These are the activations of a small neural network, seen along a few directions. Each row is one input.
In each table, some parts of the input vary, and every possible input appears once, in random order.
A made-up example of a description, with smaller parts first: one of 2 separate values, together with either a single point or one of 9 places along a line or (one of 5 places around a ring, together with one of 6 places along a line).
Shared parts are said once, and a part with two or three values counts as separate values.
In the rows, zero is written as 128.

Table:
r1: [178 169 170 153 101 146 132 154 148 121 109 207]
r2: [196 178 185 127 117 160 112 141 161 129 104 201]
r3: [132 157 119 135 106 157 125 141 164  69 140  97]
r4: [123 124 112 107 121 134 130 122 128 121 119 107]
r5: [ 98 113 114 113 136 107 144 117 111 190 124 119]
r6: [ 91  99  87 130 153  84 103 102  97 197 134 137]
r7: [109 109  95 132 138 112 121 127 126 103 139 136]
r8: [122 140 139 101 137 143 148 122 166 115 136 110]
r9: [210 120 166 198 121 135 133 127  82  95 151 157]
r10: [ 90 111 119 118 138  95 130 103 107 215 124 111]
r11: [ 94 102 112 117 126  95 118 121 101 178 120 118]
r12: [217 139 186 180 104 140 156 126  96 114 153 138]
r13: [145 168 137 108 134 153 130 155 174  78 140  87]
r14: [130 142  98 149 123 140  96 145 150  50 140 112]
r15: [117 127 104 139 134 133 102 135 137  62 136 127]
r16: [ 99 118 143  92 162 117 138 109 123 193 125 122]
r17: [127 151 115 125 114 136 145 138 151  88 132 104]
r18: [121 117 139  93 140 129 138 117 154 156 118 102]
r19: [118 125 146  98 137 130 141 111 160 129 130 106]
r20: [110 121 117 114 118 112 146 122 131 144 116 107]
r21: [110 124  98 136 138 118 127 139 129  86 135 129]
r22: [ 85 104 103 138 146 103 135 115 111 145 131 138]
r23: [118 111 101 117 120 135 126 138 121 120 126 119]
r24: [ 83 104 107 120 135  90 114 107 100 204 140 134]
r25: [126 134 105 127 110 138 120 148 144  83 138 113]
r26: [170 153 170 164  92 140 116 157 143 113 104 205]
r27: [231 139 201 165 136 166 160 140 106 128 138 129]
r28: [100 108 102 130 138  94 119 124 118 119 121 129]
r29: [ 89 100  95 128 151  90 112 110 103 164 134 144]
r30: [ 99 107 108 123 125 127 137 132 122 139 122 128]
r31: [114 120 109 131 110 142 130 133 137 103 119 109]
r32: [119 138 113 111 126 148 140 134 135 103 132 118]
r33: [104 125 148  87 156 128 134 109 125 165 114 107]
r34: [140 151 142  94 137 149 121 136 157  90 123  93]
r35: [ 99 122 114 105 134 127 139 110 111 159 127 127]
r36: [211 136 179 191 104 144 147 134  77 109 131 135]
r37: [121 148 118 140 111 152 112 155 151  59 138 103]
r38: [101 115 135  95 166 114 127 105 117 227 126 114]
r39: [173 154 156 176 106 132 101 141 140 100 104 217]
r40: [ 99  99 112 114 120 126 115 119 107 156 127 125]
The inputs of r27 and r12 match in every part but one. If r18 is changed in the same way as r27 into r12, which row does it become?
> r20
What is each input in this table made of?
> one of 4 places along a line, together with either one of 2 separate values or one of 8 places along a line
Which other rows does r1 become when the choice among 2 separate values takes its other values? List them by row number.
> r12
Which other rows does r2 become when the choice among 2 separate values takes its other values? List them by row number.
> r27

Table:
r41: [132 135 130 165 125 110 114 134 109 148 126 147]
r42: [157 122 148 118 142 147 155 115 138 108 138 106]
r43: [138 136 149 116 100 121 154 133 131 167 124 155]
r44: [131 135 138 112 103 138 171 131 126 135 147 101]
r45: [116 162 133 115 127 130 120 145 164 119 129 125]
r46: [147 104 130 159 132 126 125 115 114 126 123 166]
r47: [131 134 133 109 132 145 132 125 174  95 122 140]
r48: [138 153 149 125 133 136 143 133 130 130 147  91]
r49: [ 45 106  83  71 158 108 106 112 146 159 116 115]
r50: [127 133 118 158 130 124 130 132 104 119 148  97]
r51: [140 125 125 153 145 120 124 123 105 105 143 102]
r52: [106 144 121 101  96 133 148 142 162 122 125 137]
r53: [123 114 119 154  94 111 142 133 103 154 124 161]
r54: [143 111 116 142 125 143 125 129  92 108 127 104]
r55: [116 134 108 143 139 114  99 138 138  95 126 135]
r56: [ 85  98 126  98 159  96 113  98 109 221 116 138]
r57: [147 147 156 124 144 136 136 123 133 115 146  95]
r58: [108 141  99 144 127 115 106 146 138 111 128 132]
r59: [145 114 128 148 117 135 108 131  98 140 114 157]
r60: [ 96 122  86 133  92 120 134 143 135 114 129 143]
r61: [155 133 145 109 125 156 137 129 123 121 129  96]
r62: [145 153 160 129 130 119 127 135 136 159 123 142]
r63: [132 141 131 100 121 152 114 143 156 109 109 131]
r64: [160 126 160 124 136 134 139 114 143 137 118 160]
r65: [143 102 117 152 136 139 142 111 110  96 142 112]
r66: [121 110 100 139 134 128 118 126 141  86 121 150]
r67: [151 148 169 131 138 124 120 125 140 142 125 146]
r68: [ 79  94 108  87 168 117 139  93 100 177 143  67]
r69: [143 125 139 161 141 109 108 127 111 133 122 153]
r70: [118 120  98 130 115 144 100 143 127  99 115 139]
r71: [119 113 105 144  99 124 160 129  97 123 145 107]
r72: [158 133 159 116 122 144 122 131 126 149 108 150]
r73: [127 155 139 113 140 127 113 137 167 105 124 126]
The inputs of r70 and r54 match in every part but one. If r52 is changed in the same way as r70 into r54, which row does it become?
> r44
What is each input in this table made of?
> one of 3 separate values, together with either a single point or (one of 2 separate values, together with one of 5 places around a ring)
Which other rows does r72 become when the choice among 2 separate values takes its other values? List them by row number.
> r59
Which other rows does r44 become when the choice among 2 separate values takes its other values? List them by row number.
> r71

Table:
r74: [148 138 145 153 118 122 116 138 131 134 117 170]
r75: [ 74  91 108 109 173  89 100  97  92 198 124 120]
r76: [160 125 122 168 113 134 132 133 109  91 135 135]
r77: [145 136 122 149 121 144 136 140 132  73 139 109]
r78: [158 143 169 122 124 141 133 130 143 131 125 147]
r79: [127 138 113 129 115 139 117 144 153  87 123 133]
r80: [149 149 149 120 123 144 136 135 154 101 136 111]
r81: [162 124 129 177 116 140 134 128  99  88 138 126]
r82: [139 156 144 114 119 145 134 139 156 101 135 122]
r83: [181 140 177 137 127 149 148 123 116 121 134 118]
r84: [138 129 114 150 111 125 114 138 133 102 119 162]
r85: [137 135 121 140 120 140 126 142 139  75 134 119]
r86: [ 45  92  70  84 131 106 138 113 110 175 132  89]
r87: [154 147 160 122 126 135 135 130 156 137 118 154]
r88: [167 136 148 158 114 127 129 135 113 126 128 151]
r89: [138 141 140 143 112 121 111 141 134 134 110 178]
r90: [ 51  82  71 112 130  95 135 111  92 187 129 118]
r91: [154 149 152 127 126 148 140 134 145  97 141 103]
r92: [ 62 106 103  73 177 105 114  96 128 176 132  83]
r93: [ 52 108  98  65 138 108 144 110 122 190 135  86]
r94: [132 155 142 110 123 141 125 139 166 106 126 130]
r95: [ 53  92  75  89 175 101 103 105 115 158 127  86]
r96: [156 134 124 154 121 153 142 138 121  74 141  96]
r97: [145 125 119 156 111 133 118 140 123 100 127 153]
r98: [179 141 169 134 126 149 146 127 128 128 134 125]
r99: [167 141 170 128 129 141 137 130 137 127 129 138]
r100: [ 70  97 118  77 143 103 149 104 112 219 126 111]
r101: [ 72  89 101 105 130  97 135 109  86 219 128 121]
r102: [130 136 119 136 114 137 125 141 148  82 129 126]
r103: [159 137 145 158 116 129 126 141 123 133 125 160]
r104: [182 134 154 170 117 139 140 132  96 123 134 131]
r105: [164 150 152 133 123 153 150 131 134  94 143  91]
r106: [ 81  98 121  77 181 102 112  93 112 203 123 103]
r107: [117 143 106 124 113 138 117 148 160  89 116 142]
r108: [142 150 155 116 126 134 129 136 161 137 111 165]
r109: [172 134 151 170 118 129 135 132 110 125 131 142]
r110: [124 159 135 105 117 138 126 140 173 110 118 137]
r111: [149 126 120 165 118 131 125 137 119  94 132 148]
r112: [ 58  84  79 112 173  90  97  98  95 170 124 113]
r113: [123 130 110 153 112 124 112 139 144 106 112 170]
What is each input in this table made of?
> one of 5 places around a ring, together with either one of 2 separate values or one of 6 places along a line
The inputs of r105 and r96 match in every part but the place on the ring of 5. If r93 is changed in the same way as r105 into r96, which row does it become?
> r86
Which other rows does r111 become when the place on the line of 6 takes its other values? List them by row number.
> r76, r81, r84, r97, r113
Which other rows does r90 become when the choice among 2 separate values takes its other values? List them by row number.
> r112
A walk changes only the place on the line of 6. It starts at r83 and steps to r98. List the rest of the walk in order.
> r99, r78, r87, r108
